Each row below is a small network's average activation on inputs in which a field has the value named, seen along a few directions.
Values that are neighbours, or in one group, have similar rows; names and order tell nothing.
In the rows, 500 means zero.
Strong random noise was added to every row along 8 fixed directions; ignore it. To show where, here is one row again and again, with new noise each time:
478,299,678,440,661,549,406,570,466,407,353,444,566,648,552,570,649,510,439,488,511,568
544,588,673,182,424,511,144,527,422,478,498,460,640,322,378,477,608,613,664,530,541,504
516,359,525,485,533,509,372,374,520,615,540,503,502,508,496,501,540,461,432,421,549,516
590,179,624,282,627,410,326,623,547,484,315,379,753,681,345,750,684,416,586,423,486,523
554,565,370,496,485,425,573,456,542,487,579,436,520,538,534,537,476,403,678,471,412,499
470,499,494,475,641,521,502,582,527,590,357,512,549,570,394,525,380,547,511,501,516,396
498,548,385,731,545,600,644,290,476,551,666,490,299,565,823,419,431,392,432,438,423,558
526,504,644,500,578,598,570,652,345,272,436,454,588,641,473,677,417,349,790,550,197,477
538,521,665,405,438,546,400,518,385,306,552,423,555,513,618,545,620,431,640,499,370,583
564,608,468,378,415,431,463,549,497,494,533,469,627,465,338,581,403,421,766,488,379,410


Values of LAVIL:
sini: 453,261,574,784,443,630,616,523,443,645,540,607,481,533,334,611,252,360,231,439,450,402
kug: 684,706,286,478,664,537,622,520,479,684,394,361,459,615,730,656,330,465,693,475,350,392
rurik: 516,333,206,531,699,195,772,525,703,276,404,504,509,621,340,614,688,488,787,626,555,583
duli: 398,566,500,572,239,339,686,591,594,377,601,519,560,444,284,405,454,492,465,520,535,488
livak: 643,697,398,401,358,460,558,565,521,498,457,437,516,490,774,592,591,504,469,484,498,528
zivo: 439,474,588,588,538,563,686,716,463,423,384,469,552,688,518,583,384,425,481,480,334,422
nakib: 501,496,345,607,691,573,596,429,511,514,475,582,361,436,414,492,524,565,577,652,481,599
dapi: 624,536,396,394,450,536,369,535,482,609,544,432,529,354,520,542,592,558,475,500,567,582
sar: 488,249,579,536,481,453,451,448,546,550,500,480,507,653,631,512,608,422,228,382,592,521
The values of LAVIL form a ring.
- Name the neighbours of kug, in listed order. => rurik, sar
- Name the neighbours of nakib, in listed order. => livak, dapi

Values of SUBOG:
dore: 297,349,571,889,397,550,636,201,504,592,704,827,315,475,229,344,171,313,370,459,454,306
sula: 436,566,598,580,442,719,338,425,375,679,614,562,460,275,325,402,259,572,447,535,483,445
gele: 735,287,457,295,137,119,359,402,575,515,730,518,755,487,169,771,545,136,769,283,369,380
taka: 651,448,544,344,677,660,273,468,367,777,334,615,554,448,208,737,244,465,751,514,373,306
neloz: 539,287,505,345,508,387,201,316,513,666,678,466,665,376,121,487,579,470,655,464,581,523
litob: 244,479,746,791,227,538,617,347,447,287,756,595,306,511,756,175,577,423,153,424,511,596
zuga: 591,355,391,323,445,415,302,527,634,792,491,447,675,359,188,618,536,503,499,419,589,482
mobiz: 576,331,174,504,693,340,528,449,679,621,450,502,443,448,364,552,583,607,491,543,703,562
negi: 392,762,393,530,376,404,715,566,623,320,432,624,412,427,560,320,574,644,406,623,628,541
The values of SUBOG form a ring.
- Name the neighbours of taka, in listed order. => gele, negi
- Name the neighbours of sula, in listed order. => neloz, zuga
